Small tables with named rows and columns. After each table, cells are looked up by row and column.

Gat
         Vun  Nofeba  Lir  Lovu  Somip  Relem  Zon  Zagaguk  Ziro  Lekupo
Vulemem  126      88  213    96    106    151  108      150   121      47
Zur      110     134   55   142     84    128  122       78    68     164
Gebivig  142      91  138    71    153    154  157      129   124       3
Lupot     92      83  200    89    135     87  106      143   164      88
Vavo     162      55  108    60     65     96   79      202   129      74
Ruk      157     170  118   152    168    143   91      129   129      45
Tapak     93     142  189   152    151    113   79      143   126      97
Bopog    110     100  182   156    100    109  140       78   186     128
Pip      167      94  134   163     45    143  150       68   175     125
Mup       67     130  128   162    125    104  142       61   123     166
Gegon    141      98   57   106     81     55  101       96   179     167
Tek       70      78  130   133     86     75   92      178   101     154

Lir of Lupot is 200
Lekupo of Tapak is 97
Zon of Pip is 150
Lovu of Ruk is 152
Nofeba of Mup is 130
Somip of Zur is 84
Somip of Vavo is 65
Ziro of Gegon is 179
Ziro of Bopog is 186
Relem of Gegon is 55
Lir of Mup is 128
Zon of Gebivig is 157
Zon of Bopog is 140
Lovu of Gegon is 106
Vun of Vavo is 162

Vapi
           Deg   Sato    Zev    Bez  Bosamed   Kenu  Lifevu  Modaz  Gifav  Tuzis
Vibuz    -1987   2542  -1303   -488    -1165   1618   -2864  -1996  -1979  -2214
Kuputi   -2831   3653    294    498     -221   2675   -4130  -2195   1451  -3603
Puf      -5412   6091   7190  -3348    -1355   1163    -242   1718   5725  -1766
Lefizo    -902  -1125    425   -269     -223  -1328    -178    468    572   -483
Gesoras  -4181   5671   2229   -816    -1205   2908   -3209   -906   3046  -3153
Zop      -1805   2038  -1112   -448    -1341   1123   -2187  -2999   -890  -1752
Non      -2182   3107    273     42      -49   2139   -3749   -448    438  -3451
Miv       -452  -1965    525    205      119  -1484      46    731   1019   -317
Mogo     -3096   4075   1191     38     -408   2448   -3645  -1273   1994  -3375
Vagubav  -3887   5139   4261  -1748     -811   1792   -1714   1184   5160  -2381
Tun      -2310   2904   -881   -292    -1189   1540   -2783  -1155  -1248  -2351
Reke     -2657   2758    913  -2140    -1462    659   -1243   -761    221  -1369

Tun, Sato: 2904
Lefizo, Lifevu: -178
Zop, Tuzis: -1752
Miv, Deg: -452
Non, Tuzis: -3451
Miv, Sato: -1965
Kuputi, Bez: 498
Row with the largest Tuzis: Miv

Detalim:
	Bif	Zigov	Vuteva	Domubo	Molezuv	Lup	Bepi	Serubo	Miled	Fose
Rozikov	69.2	40.2	74.9	68.6	3.4	49.0	22.3	79.3	71.0	62.2
Tuz	87.0	50.2	60.2	74.1	40.7	65.7	52.8	94.1	68.3	51.7
Ket	72.8	73.8	60.5	44.7	32.9	36.6	22.0	74.9	93.4	32.5
Nog	81.0	51.1	54.3	60.7	6.8	43.7	18.3	62.8	69.8	60.5

What is the Bif of Rozikov in Detalim?
69.2
What is the Bepi of Rozikov in Detalim?
22.3
What is the Domubo of Rozikov in Detalim?
68.6
What is the Lup of Nog in Detalim?
43.7
What is the Miled of Nog in Detalim?
69.8
What is the Zigov of Tuz in Detalim?
50.2
What is the Domubo of Nog in Detalim?
60.7
What is the Vuteva of Nog in Detalim?
54.3
What is the Fose of Ket in Detalim?
32.5
What is the Bepi of Tuz in Detalim?
52.8
What is the Fose of Rozikov in Detalim?
62.2
What is the Lup of Ket in Detalim?
36.6
What is the Domubo of Ket in Detalim?
44.7
What is the Serubo of Ket in Detalim?
74.9
What is the Serubo of Nog in Detalim?
62.8
What is the Vuteva of Rozikov in Detalim?
74.9
What is the Vuteva of Tuz in Detalim?
60.2
What is the Molezuv of Ket in Detalim?
32.9
What is the Miled of Tuz in Detalim?
68.3
What is the Bif of Nog in Detalim?
81.0
Row with the largest Bif: Tuz

